A small network was shown many inputs. Here are its activations along a few directions, one row for each input.
Each table varies a few parts of the input and shows all the possible inputs, shuffled.
A made-up example of a description, with smaller parts first: values(3) and (point or ring(11) or (ring(5) and line(6))).
Shared parts are said once, and a part with two or three values counts as separate values.
In the rows, zero is written as 128.

Other details of the inputs shift rows strongly along two fixed directions, in all tables alike. That doesn't count.

Table:
x1: [201 125  71  98 112 104 111 184 113 168 132 105 124]
x2: [204 104  50 136 140 108 136 164 102 138 119  90  98]
x3: [ 59 116 173 200 129 143 143  96 134 176  95 215  86]
x4: [ 57 117 187 175  97 142 117 100 142 201  99 210  96]
x5: [ 61 133 161  91 169 137 123  76 150  37 162  92 163]
x6: [164 147 124  92 135 125 119 138 140 108 137  79 165]
x7: [205 116  59 125 111 107 105 185 120 149 116 100 123]
x8: [ 63 156 164  82 150 126 144  84 131  35 157 100 155]
x9: [ 61 135 163  90 162 145 124  87 156  36 160  95 176]
x10: [154 120 111 167 108 115 116 155 123 192 118 161 104]
x11: [ 62 103 190 173 122 145 107  96 151 213 114 212 109]
x12: [ 68 127 192 178 109 130 134 104 133 195 105 222 105]
x13: [ 66 108 190 193  99 142 133  96 135 190  95 209 101]
x14: [158 143  89 107 126 121 119 156 120  90 150  82 151]
x15: [ 73 117 195 183  96 143 139  88 136 188  99 218 102]
x16: [145 124 109  85 101 127 113 144 129 104 137  75 148]
x17: [211 122  79  99 107 113 114 183 112 165 128 101 117]
x18: [ 76 164 193  64 127 146 118  87 159  72 153  84 184]
x19: [152 119  98 176 134 120 137 151 116 180 118 161  89]
x20: [149 119 107  96 137 122  98 144 144 100 148  87 167]
x21: [148 121  99 105 150 130 107 143 135  93 149  88 165]
x22: [204 121  48 136 145 101 128 170 104 143 135  98  97]
x23: [161 146 112 101 162 130 138 133 134  95 138  79 151]
x24: [ 79 156 185  74 113 137 127 100 142  44 151  99 174]
x25: [ 74 152 170  87 117 149 138  86 138  34 149  99 175]
x26: [ 72 116 181 192 123 148 159  85 129 177  99 218  86]
x27: [163 149 116 101 148 133 127 138 131 101 138  80 164]
x28: [162 114 110 162 143 117 146 139 105 176 110 161  76]
x29: [164 119 117 163 122 128 136 153 109 181 108 166 101]
x30: [206 123  54 123 143 104 137 182 105 145 127 110 112]
x31: [ 61 152 162  94 123 144 122  98 143  33 145  95 174]
x32: [215 112  52 127 138 109 141 158 102 138 123  99  97]
x33: [ 64 110 183 202 111 150 142  95 127 182  95 210 100]
x34: [143 123 135 174 163 128 146 113 125 192 106 164  90]
x35: [198 113  47 135 144 105 125 167 108 136 119  97  97]
x36: [157 122 106 162 126 118 133 156 109 187 112 170 106]
x37: [ 31 143 190 103 131 151 147  70 145  27 144 105 163]
x38: [155 132 112  76 100 128 118 138 129 104 141  85 148]
x39: [ 60 159 175  70 105 137 110  99 150  59 166  91 172]
x40: [214 121  64 124 139 113 140 179 105 140 123 106 107]
Each input here is: line(5) and (values(2) or ring(6)).
Changing only the line(5) part turns x2 into x33. The same change can be made to x35. Which row results? -> x31
Changing only the line(5) part turns x8 into x12. The same change can be made to x5. Which row results? -> x20
List by row number the other rows that have the line(5) part in common with x18. -> x1, x4, x11, x16, x17, x38, x39
Which other rows does x39 become when the line(5) part takes its other values? List them by row number. -> x10, x14, x19, x22
Which other rows does x34 become when the values(2) part takes its other values? List them by row number. -> x5
